Each row below holds a small network's activations on one input, seen along a few directions.
Each table varies a few parts of the input and shows all the possible inputs, shuffled.
Descriptions start from the smaller parts, as in this example, which fits no table here: values(2) and (point or line(11) or (ring(5) and line(6))).
Shared parts are said once, and a part with two or three values counts as separate values.

A family of inputs:
r1: [ -3 -30  -2 -75  18 -10  -3  25   9  26   9  -2 -10]
r2: [ 48  79 -14  46 -41  61  34 -56 -61 -15  13 -88 -74]
r3: [-15  -7   7 -69   4 -18 -14  -9  42  10   8  -5  -1]
r4: [-44  24   3 -56 -29 -17 -17  -1  26   3  28   5   9]
r5: [-10 -40  48  19  12 -26  13  -4  53  -8   7   5   0]
r6: [ 82  36  -8  35 -20  70  14 -42 -78 -19   8 -89 -87]
r7: [ -1  -4  15 -64  -2  -5 -23  48 -28  21  17  -1   9]
r8: [-16  17 -48  20 -27 -13 -18 -13  21 -21 -37  29  33]
r9: [-15  -8  51 -28  23 -13   9 -11  48  10  20  29 -20]
r10: [ -2 -31  42 -34  37  -5  19  24  15  25  21  32 -28]
r11: [ 11 -11 -26 -40   8  26 -29  38 -24   6   9  -4  49]
r12: [-44  23  47 -16 -10 -12   6  -3  31   1  39  39 -10]
r13: [-32  14  -2  64   1 -22  -2  12 -26   4 -31  23  27]
r14: [ 14 -15 -44   8   4 -15 -16 -23  35 -11 -55  21  24]
r15: [  80   40  -22   27  -12   38   33 -105  -13  -28   13  -90  -90]
r16: [ -1  -4  59 -23  18  -1   0  48 -22  19  27  32 -10]
r17: [-37  33  13 -55 -26 -10  -5  27 -18  26  19   2  23]
r18: [ 23 -12 -35  12   2   0 -23  35 -35  -7 -51  23  32]
r19: [  87   11  -27   21    2   54   39  -73  -49  -16   10  -86 -100]
r20: [-36   2  53  33 -14 -17  24  34  -6   1  15   9  23]
r21: [-24  26 -28 -31 -16  22 -12  17 -12  11  11  -2  64]
r22: [ -2 -13 -35 -45  14  12 -21 -20  47  -3   1  -8  40]
r23: [-37  32  57 -14  -6  -6  18  26 -12  22  30  35   5]
r24: [ -4 -28  -9  51  25 -33 -14 -27  34  -1 -36  21   5]
r25: [-35   4 -13  63  -6 -31 -15 -17  18 -13 -19  29  14]
r26: [ 25 -39 -52   2  19  -7  -4  10   1   1 -55  24  15]
r27: [  7 -51 -18  44  40 -24  -2   7   0  10 -37  23  -4]
r28: [  4 -23   0  55  25 -18 -21  32 -37   0 -33  22  13]
r29: [  2 -62  38  13  26 -17  24  30  20   6   7   8  -9]
r30: [  1 -35  55  24  10 -12   6  55 -17  -2  13   7   8]
r31: [ 10 -37 -44 -51  27  21 -10  14  13  11   2  -4  31]
r32: [-30  18 -39 -32 -20  14 -24 -12  32 -11  20   2  49]
r33: [-41  -8  43  31 -19 -24  11   5  37 -19  25  14   8]
r34: [-12  26 -36  22 -22  -5  -5  15 -23  -3 -48  25  46]
r35: [ 48  75 -28  43 -43  42  27 -86 -20 -36  29 -82 -85]
Question: The inputs of r13 and r25 match in every part but one. If r23 is changed in the same way as r13 into r25, which row does it become?
Answer: r12
Question: What is each input in this table made of?
Answer: ring(5) and (point or ring(6))
Question: Change only the ring(6) part in r31. List by row number the other rows that result.
Answer: r1, r10, r26, r27, r29
Question: Which other rows agree with r15 in the ring(5) part? List them by row number.
Answer: r3, r5, r9, r14, r22, r24

A family of inputs:
r36: [ -4 -61  17  30  40 -31  15  25   3  17 -33  16  19]
r37: [-26  -3  90   9  -1 -40   9  25  33   1  18  29 -38]
r38: [-19 -34  37  49   0 -45  -9  12  34 -18 -30  32  27]
r39: [ 64  44  12 -10  -5  29  36 -86 -15  -9  41 -61 -95]
r40: [ 44  26 -15  66 -25  37  14 -25 -47 -22 -25 -59 -26]
r41: [-36  21   4  32 -14  -1   8  -4  27  -4  -5  35  57]
r42: [ 47  16 -87  39  -6  30  -2 -69  -8 -19 -51 -37 -52]
r43: [ -7 -17 -19 -80 -19  11  -8  26  12   0  33 -16  25]
r44: [ 54  15 -50  31  -6  37  13 -76   4 -21 -25 -68 -45]
r45: [-19 -31   1  56   0 -56 -21  12  16 -20 -51  62  26]
r46: [ -8 -33  70  -9  34 -26  32  37   1  41  20  17 -46]
r47: [ 27 -44 -11 -28  45  17 -20  23   6   8 -21  10  38]
r48: [ 10 -11 -35 -61 -13   3 -13  21  17   0 -13 -13  52]
r49: [-50  49  56 -12 -13   5  31   6  21   3  40  30  -5]
r50: [ 50  18 -30  20  -3  35  20 -74  -5 -24  29 -73 -66]
r51: [-35  37 -56 -10 -16 -23 -45   1  -3  11 -26  23  54]
r52: [-15 -60  34  19  38 -25  17  36   4  21  14  11  -9]
r53: [-31 -31  53  38  -1 -40  -6  23  35 -16  16  26  -1]
r54: [ 20 -23  43 -75  32  25  -4  28  -1  33  31  17 -26]
r55: [ 12  -1 -71 -48  -8  -9 -26  27   4  -1 -33  14  48]
r56: [ 25 -37 -47 -17  49   4 -32  26 -10   5 -42  38  34]
r57: [ 40  25 -52  73 -27  30  -2 -21 -59 -21 -50 -27 -32]
r58: [-55  26  -3 -39 -22  -5 -26   4   7   9  39 -11  30]
r59: [ 39  30   5  56 -21  35  21 -21 -55 -25  28 -66 -47]
r60: [-55  49  33 -73 -26  -3  -9   1  -1  20  40  -6  -5]
r61: [-35  24 -32  41 -14 -12  -6  -3  12  -4 -25  66  55]
r62: [ 52  58  46  26 -22  29  37 -30 -63 -11  39 -57 -78]
r63: [ -6 -57 -18  38  42 -43   3  25 -14  14 -54  45  16]
r64: [-37  30 -20 -22 -19 -12 -31  -3  11  11  -6  -6  57]
r65: [-52  22  21  19 -13   5  13   5  26  -6  40  28  30]
r66: [ 15 -47   5 -43  39  24 -19  31   5  13  26   8  11]
r67: [  -7    4   18 -114  -24   13    8   21    3   14   37   -7   -9]
Question: What is each input in this table made of?
Answer: line(4) and (values(2) or ring(6))
Question: The inputs of r49 and r61 match in every part but the line(4) part. If r39 is changed in the same way as r49 into r61, which row does it become?
Answer: r42
Question: Change only the values(2) part in r50. List by row number the other rows that result.
Answer: r59
Question: Change only the values(2) part in r39. List by row number the other rows that result.
Answer: r62

A family of inputs:
r68: [ 23  13  13  40 -13  17  15 -28 -11 -21  14 -42 -31]
r69: [-95 -43  30 -59  12 -60 -30  68  75  24   4  97 101]
r70: [-70 -78  28 -36  46 -70 -33  88  50  33 -35 113  86]
r71: [ 28  22 -29  -5 -18  32  -1 -13 -32  -8   2 -40 -16]
r72: [ 26   5   9   6  -3  15  22 -34  -1  -8  22 -41 -49]
r73: [ 24  28 -34  23 -21  25   4 -22 -31 -12 -13 -36  -8]
r74: [ 24  21 -16  41  -2  11  12 -43  -8 -10 -13 -16 -41]
r75: [-96 -26  34 -54   6 -53 -30  90  46  27   8  93 105]
r76: [ 27  23 -39  16  -8  12   1 -41 -10  -8 -24 -25 -24]
r77: [ 21  20  15  11 -13  24  21 -14 -31  -3  23 -43 -42]
r78: [ 36  16  -4 -17   4  24  13 -31 -10   3   8 -28 -49]
r79: [ 25  26  13   6  -8  15  19 -23 -31   2  16 -32 -55]
r80: [ 32  28 -32 -10 -13  23  -4 -23 -32  -3  -5 -28 -28]
r81: [-66 -89  27 -32  43 -66 -29  87  59  27 -25 103  96]
r82: [ 25   9   8  35 -10   8  19 -38   2 -20   8 -33 -44]
r83: [ 37   5  -6 -15   2  28  17 -32  -2  -7  19 -38 -39]
r84: [ 25  31 -13  43  -9  15  12 -33 -30  -9  -9 -16 -37]
r85: [ 28  33 -36  18 -15  16   2 -31 -32  -7 -20 -25 -20]
r86: [ 31  18 -35 -12  -6  19  -4 -33 -10  -4  -9 -29 -32]
r87: [ 33  21   1 -10  -8  38  15 -11 -32  -2  19 -40 -32]
r88: [ 30  11 -31  -3 -11  32  -4 -24 -15 -14   8 -47 -10]
r89: [-98 -33  32 -63  15 -64 -33  69  65  30  -6 107  91]
r90: [-68 -71  30 -27  36 -59 -30 109  30  29 -21  98 101]
r91: [ 23   9  13  12  -6  24  18 -24 -14  -9  29 -50 -37]
r92: [ 25  30  12  34 -15   8  16 -27 -28 -10   1 -23 -50]
r93: [ 21  26 -10  48 -14  25  14 -23 -30 -14  -2 -27 -24]
r94: [ 21  25  14  39 -20  17  18 -17 -28 -15   8 -35 -37]
r95: [ 25  11 -17  44  -4  15  16 -44   0 -19  -3 -26 -32]
r96: [ 26  16 -35  24 -14  25   1 -33 -14 -18  -7 -44  -2]
r97: [-93 -38  34 -52  11 -52 -33  79  63  23  13  86 112]
r98: [ 29  13 -40  18 -10  16   5 -43  -1 -18 -14 -35 -15]
r99: [ 35   9  -1  -9  -1  38  12 -22 -15  -8  25 -47 -27]
r100: [-65 -84  30 -24  41 -58 -33  98  47  26 -16  92 107]
r101: [ 24  20  10  32  -8   4  16 -37  -7 -11  -3 -23 -54]
r102: [-97 -21  34 -60  11 -62 -32  79  45  30   0 106  93]
r103: [ 37  26  -1 -15  -3  28  13 -21 -32   4  12 -28 -45]
r104: [ 22  15 -12  49  -7  25  11 -34 -13 -20   4 -35 -19]
r105: [ 24  16  10   4  -1  11  18 -33  -9   1  12 -32 -59]
r106: [-69 -67  30 -33  41 -68 -31  99  29  33 -29 112  88]
r107: [ 32   7 -36  -9  -8  23   0 -34  -2 -13   1 -38 -22]
Question: The inputs of r99 and r103 match in every part but one. If r68 is changed in the same way as r99 into r103, which row does it become?
Answer: r92
Question: The inputs of r84 and r104 match in every part but one. If r85 is changed in the same way as r84 into r104, which row does it become?
Answer: r96
Question: What is each input in this table made of?
Answer: ring(5) and (values(2) or ring(6))
Question: Change only the ring(6) part in r83. List by row number the other rows that result.
Answer: r72, r82, r95, r98, r107
Question: Change only the values(2) part in r89. List by row number the other rows that result.
Answer: r70
Question: Start at r78 and move only the ring(6) part, one step at a time. The first step leads to r105. Which rows follow, in order?
Answer: r101, r74, r76, r86

A family of inputs:
r108: [-32 -18  -5  36  26 -15   1  30  18  13 -38  58  42]
r109: [-12 -65   2  59  33 -54 -21  20  38  -8 -40  40  43]
r110: [-12 -17 -50 -31   4   8 -20  37  21   5 -26  17  80]
r111: [-16 -35  -7  34  42 -32 -25   6  34   7 -48  63  34]
r112: [  54   58    8   10  -38   48   46 -108   16   -2   56  -87  -97]
r113: [-32  12  17 -25 -17 -35 -16  44   4  10  -3  54  20]
r114: [-21   7  -6 -58 -14  10 -33  48   8   4  21  26  59]
r115: [  96   54  -15   40  -17   62   25  -43  -82  -12   22  -89 -102]
r116: [-33  -5  20 -78  -6  10 -25  45  18  11  20   1  46]
r117: [-29   3   6 -18 -11 -39  -7  27  -6  15 -27  47  43]
r118: [-34 -33  37  43   3 -40   1  38  -2   2  -7  37  53]
r119: [ 99  37 -24  45 -18  65  32 -60 -93 -17  -3 -88 -82]
r120: [-53 -12  19 -62   5 -13 -19  37   8  25  24  10  18]
r121: [-41   0  -7 -42  -4 -12 -28  40  -2  18  25  36  31]
r122: [  89   40   12   19   -9   64   31  -51  -68    1   21 -109 -112]
r123: [  62   33  -65   70  -44   46    4 -119   -7  -49  -27  -72  -73]
r124: [-29 -60  77  -4  21 -37  22  34  45   3  39  31   2]
r125: [-41   6  39  10   7 -14 -11  40   5  12   9  66  22]
r126: [ 96  21 -59  63  -9  69  36 -52 -76 -33 -25 -89 -89]
r127: [-28 -48   4  61  16 -37   5  44  21  -2 -30  35  51]
r128: [-17 -40 -52 -17  31 -31 -41   6  28  14 -32  31  44]
r129: [ 104   22   14    1    8   58   51  -67  -42    6   43  -98 -123]
r130: [-32 -24 -51 -15  14 -15 -15  29  11  20 -22  27  52]
r131: [-48 -36  74  16   7 -36   1  52  19   4  17  18  17]
r132: [ 41 100 -25  41 -43  43  21 -82 -30 -41  39 -82 -73]
r133: [-18  -2 -17 -50  -9   5 -24  31  -2   9  -3  19  82]
r134: [-34 -36  23 -81  19 -13   2  20  34  24  46  24   3]
r135: [ 40  85 -36  47 -42  42  29 -98 -45 -45  12 -86 -55]
r136: [-23 -12 -27   1   2 -37  -3  33  17  11 -50  45  41]
r137: [-13 -29  23 -97   8   9  -3  28  44  10  41  14  31]
r138: [113  -3 -58  60   3  59   9 -79 -60 -43 -38 -80 -98]
r139: [-23 -24  45 -64   6 -35  14  24  40  16  17  42  -8]
r140: [  30   89    0   21  -33   42   28  -88  -19  -28   38 -107  -84]
r141: [  3 -33 -51 -33  21  -9 -46  13  37   0 -37  21  72]
r142: [-43   0  42 -45  -8 -35  -8  41  14  17  -4  29   7]
r143: [-38  -9 -18 -34   2 -17 -19  23 -12  23   1  29  54]
r144: [ -7 -28 -28  -1  19 -53 -29  10  33   6 -60  50  33]
r145: [-52  -6  64  -9  16 -14  -4  37  15  19   8  41   8]
r146: [-38  -3  28  18  12 -18  -3  24  -5  17 -15  60  45]
r147: [-37 -24  48  36  -2 -36  -7  55   8  -2  18  43  30]
r148: [-33 -30  67 -29  30 -14  18  20  41  18  30  54  -7]
r149: [ 42  66 -69  64 -34  49  31 -91 -26 -60 -10 -83 -60]
Question: What is each input in this table made of?
Answer: line(6) and (values(2) or line(5))
Question: The inputs of r146 and r125 match in every part but the line(6) part. If r119 is changed in the same way as r146 into r125, which row does it become?
Answer: r115
Question: Change only the values(2) part in r112. List by row number the other rows that result.
Answer: r129
Question: Change only the line(6) part in r137. List by row number the other rows that result.
Answer: r110, r114, r116, r133, r141
Question: Which other rows agree with r126 in the line(6) part? List them by row number.
Answer: r108, r110, r127, r130, r136, r149
